These are the activations of a small neural network, seen along a few directions. Each row is one input.
Each table varies a few parts of the input and shows all the possible inputs, shuffled.
Descriptions start from the smaller parts, as in this example, which fits no table here: one of 5 places around a ring, together with either a single point or one of 9 places around a ring or (one of 3 separate values, together with one of 4 places along a line).
Shared parts are said once, and a part with two or three values counts as separate values.
In the rows, 128 means zero.

Other details of the inputs vary at random and push rows far along two fixed directions, the same in every table; ignore that.
These rows show it; all are for the same input, with only those details redrawn:
[111 181 146 111 116  67 175 132 119  93  72 157 150 103 158 121]
[ 52 111  98 122 154  84 155 175 108 153 139 113 110 139 102 159]
[127  60 109 163 158 163  97  96 157 186 178  95 129 134  67 125]
[187 135 160 150 118 144 120  55 166 122 107 142 169  97 127  86]

Table:
row 1: [ 56 115  89 126 173  81 178 176 126 166 122 117 124 144  99 166]
row 2: [ 69 138 102 112 130 120 147 188  91 133 157 105  85 159 102 161]
row 3: [ 80 108  92 104 133 104 120 199  99 131 143 113  92 142 147 178]
row 4: [186 153 171 142 123 155 122  63 165 117 112 149 164 105 123  84]
row 5: [187 135 160 150 118 144 120  55 166 122 107 142 169  97 127  86]
row 6: [123  87 114 163 150 191 103  95 154 172 190  93 114 148  45 111]
row 7: [133 178 142  95 102  82 160 144 113  92  72 155 139 106 177 150]
row 8: [143 162 138  90  83 113 119 167  83  70  76 161 115 121 223 145]
row 9: [222 133 165 125  86 195  61  89 127  97 123 147 128 127 186  94]
row 10: [ 73 125 108 103 143 106 141 190  97 142 152 116  95 153 120 173]
row 11: [214 145 164 132 101 173  83  81 151  97 127 145 145 115 162  95]
row 12: [131 177 144  98 101  78 161 143 106  87  83 155 139 108 178 138]
row 13: [125  89 108 170 167 184 125  96 162 179 184  94 131 157  39 110]
row 14: [116 182 139 116 133  63 197 132 129 101  67 160 165 112 151 118]
row 15: [140 161 142  93  84 108 121 164  77  66  85 159 112 124 226 133]
row 16: [221 144 162 136  74 207  67  89 124  87 129 141 115 131 170  82]
row 17: [112 181 145 107 117  72 175 133 127  99  63 157 148 100 158 132]
row 18: [156  56 108 151 137 183  63 115 142 159 193  94 111 140 112 130]
row 19: [ 76 133 101 109 124 123 127 202  87 113 162 109  74 161 124 153]
row 20: [127  79 114 160 175 168 122 106 168 187 179 104 140 153  59 123]
- The inputs of row 14 and row 1 match in every part but one. If row 12 is changed in the same way as row 14 into row 1, which row does it become? => row 7
- Describe the family of inputs behind these rows. => one of 4 places along a line, together with one of 5 places along a line
- Change only the place on the line of 4 in row 16. List by row number the other rows that result. => row 8, row 9, row 15
- Change only the place on the line of 5 in row 6. List by row number the other rows that result. => row 2, row 13, row 16, row 19

Table:
row 21: [103 109 105 108 118 132 109 177  91 125 143 113  89 150 144 160]
row 22: [ 85 127 114 131 141 122 147 160 110 134 126 127 113 148 121 132]
row 23: [ 77  42  79 134 150 180  74 182  97 188 218  72  60 184  82 176]
row 24: [178 102 149 153 122 147  99  66 158 136 132 127 153 104 126  88]
row 25: [104 207 143  90 110  69 190 167 110  88  70 159 130 119 161 147]
row 26: [ 94 101  93 112 126 129 105 184  95 136 150 108  88 148 149 164]
row 27: [183 136 156 155 126 172 112  73 160 113 128 136 156 122 123  75]
row 28: [106 199 140  89 112  65 185 165 109  90  66 158 138 114 164 149]
row 29: [ 91  56  79 145 173 161 114 158 127 198 189  89 105 171  70 162]
row 30: [ 92 123 118 120 134  99 139 141 117 135 128 118 119 114 120 151]
row 31: [186 138 158 149 103 163 112  55 160 121 126 131 151  99 114  96]
row 32: [203 105 142 140 104 172  73  96 145 113 139 133 132 113 161 113]
row 33: [191 118 160 146 114 147 103  55 167 127 127 129 163  88 126 100]
row 34: [ 94 185 138 102 114  72 180 163  97  82  62 166 138 122 174 124]
row 35: [114 223 159  74  86  75 157 183  73  48  77 174 113 121 207 132]
row 36: [ 63 125 104 130 141 101 139 168 103 132 151 110 101 148 100 135]
row 37: [187 128 155 145 106 159 108  56 160 124 122 131 158  93 116  98]
row 38: [ 88 117 113 129 130 107 137 147 108 135 126 122 114 130 115 130]
row 39: [103 116 109 122 151 104 143 159 122 144 132 127 132 144 133 154]
row 40: [186 117 153 153 115 153 101  56 157 127 116 135 154 100 131  82]
row 41: [ 74  44  81 150 175 153 103 154 127 193 184  93 100 164  79 150]
row 42: [107 185 141  93 120  55 176 164 116  95  75 156 145 111 171 154]
row 43: [102 120 106 120 152 112 145 157 119 144 126 128 126 145 129 153]
row 44: [ 90  64  82 146 173 166 121 161 127 195 194  87  96 176  67 160]
row 45: [ 88 108 113 127 148 102 138 155 118 138 128 131 125 139 134 137]
row 46: [200 131 153 142 125 160 106  64 173 135 115 135 162 103 127 110]
row 47: [191 137 147 144 134 172 121  82 162 125 139 131 153 131 118  93]
row 48: [198 147 158 137 122 165 117  72 174 121 133 133 153 116 112  97]
row 49: [183 133 155 158 106 164 107  59 153 122 120 134 149 110 119  79]
row 50: [ 81 197 136  97 109  61 179 162 102  77  97 146 124 115 146 139]
- Describe the family of inputs behind these rows. => one of 5 places along a line, together with either a single point or one of 5 places around a ring
- The inputs of row 28 and row 25 match in every part but the place on the line of 5. If row 29 is changed in the same way as row 28 into row 25, which row does it become? => row 44
- A walk changes only the place on the ring of 5. It starts at row 50 and steps to row 36. List the rest of the walk in order. => row 27, row 47, row 48
- Which other rows agree with row 32 in the place on the line of 5? List them by row number. => row 24, row 33, row 39, row 42, row 45

Table:
row 51: [152 230 165 108 120  97 200 127 137  78  64 172 165 124 156 105]
row 52: [224 112 159 155 105 210  67  49 170 123 148 126 148 111 123  81]
row 53: [123 176 141 109 102 111 141 153 102  83 116 140 114 131 155 126]
row 54: [124 177 146 109 100 111 151 149 100  83  99 150 122 131 161 117]
row 55: [119 150 131 113 109 103 142 150 106 103  94 145 125 125 168 134]
row 56: [ 48  94  78 119 147 119 117 206  91 155 181  93  73 169  99 175]
row 57: [115 179 141 101 107  98 148 155  99  84  92 151 122 127 172 128]
row 58: [ 75  51  81 125 160 130  98 181 109 184 180  91  90 158 109 177]
row 59: [114 175 139 105 104 100 152 156  98  85  88 152 123 128 167 125]
row 60: [151 208 155 106 125  86 195 126 141  85  52 174 172 114 172 121]
row 61: [122  62 105 150 144 196  74 133 133 171 215  84  88 159  70 136]
row 62: [152 122 147 170 142 139 134  48 179 147 125 126 168 103  74  74]
row 63: [232  92 157 151 110 192  62  49 175 136 139 129 157 100 141  94]
row 64: [175 126 148 148 123 162 111  63 167 143 137 122 151 108  92 105]
row 65: [154 166 153 107  98  95 142 127 116  86  66 166 150 105 196 122]
row 66: [112 206 152 103 106  77 182 134 116  87  82 153 136 109 139 125]
row 67: [120  58  93 147 145 167  79 138 131 174 191  87  99 149  96 150]
row 68: [181 136 148 138 106 174 104  88 135 110 140 128 131 124 129  96]
row 69: [220  95 146 158 111 198  73  49 165 135 140 122 150 110 131  89]
row 70: [222 117 152 153 146 174 120  46 197 147 116 144 189 116 121  97]
row 71: [ 46  85  86 117 163  83 146 182 111 174 154 100 107 136  94 189]
row 72: [177 118 146 143 117 186  91  88 142 127 156 120 127 134 119 100]
row 73: [126 144 128 107 112  89 138 149 106 104  93 146 131 115 178 140]
row 74: [ 66 155 113  90 119  70 157 206  83  97 102 138  98 130 169 166]
row 75: [ 88  48  99 168 181 124 125  99 162 202 172  94 147 124  51 132]
row 76: [180 100 140 143 122 174  86  87 148 137 141 122 134 122 136 111]
row 77: [ 51  64  79 136 170 119 128 166 123 196 183  82  96 147  62 183]
row 78: [180 112 136 145 114 181  89  86 143 127 146 121 132 126 122 101]
row 79: [172 116 143 147 119 185  92  90 139 129 154 124 126 135 117  98]
row 80: [140 113 129 125 125 125 111 131 122 130 116 139 132 122 159 134]
row 81: [ 41  67  86 156 181  97 152 141 138 192 165  90 124 135  50 148]
row 82: [ 57  91  84 108 149  89 125 209  89 151 156 105  85 150 131 189]
row 83: [ 23 112  92 141 172  81 175 166 119 171 156 101 106 146  49 139]
row 84: [120 178 132 116 144 109 180 147 136 118  99 146 147 141 126 132]
row 85: [ 63 173 118  89 118  58 170 205  74  91  82 152 106 131 185 162]
row 86: [145 200 161 105  91 102 149 131 107  65  68 171 139 111 190 107]
- Describe the family of inputs behind these rows. => one of 4 places along a line, together with either one of 3 separate values or one of 6 places around a ring
- The inputs of row 72 and row 57 match in every part but the place on the line of 4. If row 79 is changed in the same way as row 72 into row 57, which row does it become? => row 86
- A walk changes only the place on the ring of 6. It starts at row 85 and steps to row 76. List the rest of the walk in order. => row 74, row 67, row 69, row 55
